A small network was shown many inputs. Here are its activations along a few directions, one row for each input.
Each table varies a few parts of the input and shows all the possible inputs, shuffled.
A made-up example of a description, with smaller parts first: one of 5 places around a ring, together with either a single point or one of 11 places around a ring or (one of 2 separate values, together with one of 6 places along a line).
Shared parts are said once, and a part with two or three values counts as separate values.

Other details of the inputs shift rows strongly along three fixed directions, in all tables alike. That doesn't count.

A family of inputs:
x1: [-16 -15 -19   2  86 -31  16 -45  -5  22  47 -28  61 -66]
x2: [-45  29   1  53  41  -1  29 -41 -71   2  44  16  -2 -42]
x3: [ -7  19   3  41 -47  21  23  -9 -15  -2 -12  16 -36  19]
x4: [-24   4  -1  18  20   3 -21 -14 -10 -28   5  24 -24 -23]
x5: [-44  -6 -23  36  87 -39  24 -51 -63  40  74  15  53 -10]
x6: [-34  61 -22  28  31  12  31  -8 -74  34  16  24  34 -67]
x7: [ 19  10  13  10 -18  14 -32  20  17 -19   4  23  13  31]
x8: [ 25  34  21 -29 -37  27   9  48 -17  17 -29  -1  18  31]
x9: [  9 -68 -16  -9  54 -46 -38 -41  57 -19  50 -17  10  26]
x10: [-26 -10 -33  35  61  10 -14 -71   6 -27  49  15  -2   9]
x11: [-22  10  -4 -54  26 -13  42  25 -64  73 -22  -8  43   2]
x12: [ 20  -3  26 -46 -84  21  52  47  -9  45 -85 -38 -23  22]
x13: [ 20 -64   2 -62  33 -26 -33  17  65 -27 -36 -30 -11 -12]
x14: [ 38   4  21  24 -39  11 -43 -11  50 -46  27  -1 -18  53]
x15: [ 33 -47 -10  27  -7 -24 -67 -24 123 -78  26 -11 -29 -10]
x16: [ 40 -24  10  39  -8  -9 -54 -13  65 -56  44   7  -6  44]
x17: [-46  41 -20  61  20  21  47 -27 -91  32  24  45   6 -17]
x18: [ 30  12  40 -23 -71  17  21  76 -13  35 -47  -6  20  25]
x19: [-36  -6 -17  27  46 -22   7 -23 -41  24  50  31  29  -1]
x20: [ -3   0 -15  22 -23  22 -15  -4  11 -21 -19  32 -38  18]
x21: [ 22 -24  21   1 -38  -3 -42 -14  68 -66  -8 -17 -71  13]
x22: [ 15  -3  -2   0  40   0 -25 -22  13 -16  44  -5  34  26]
x23: [  8 -52 -27 -53  93 -43   2 -17  34  19  12 -52  70 -57]
x24: [-34 100  -1  47 -59  48  17 -24 -76  -4  28  39 -49  41]
x25: [ 20 -28 -19  11 -15  16 -56 -20  83 -68  -9  19 -58  44]
x26: [  31  -88  -14 -116   73  -55    4   45   69   45  -55  -71   83  -59]
x27: [ 11  -6  17 -73 -29 -14  73  90 -33  93 -87 -48  55 -66]
x28: [-39  92  -2  59 -60  41   6  -6 -78  -1  17  67 -45  30]
x29: [  21   14   33    5 -114   27  -15   51   27  -43  -60    9  -93   11]
x30: [ 14  12  35 -80 -63  15  50  65 -31  40 -94 -51 -22 -13]
Description of these inputs: one of 5 places along a line, together with one of 6 places around a ring.
Question: Changing only the place on the ring of 6 turns x18 into x7. The same change can be made to x29. Which row results?
Answer: x4
Question: Change only the place on the ring of 6 in x6. List by row number the other rows that result.
Answer: x1, x15, x23, x26, x27
Question: Change only the place on the line of 5 in x5. List by row number the other rows that result.
Answer: x2, x3, x15, x16
Question: Change only the place on the line of 5 in x13. List by row number the other rows that result.
Answer: x8, x11, x25, x26
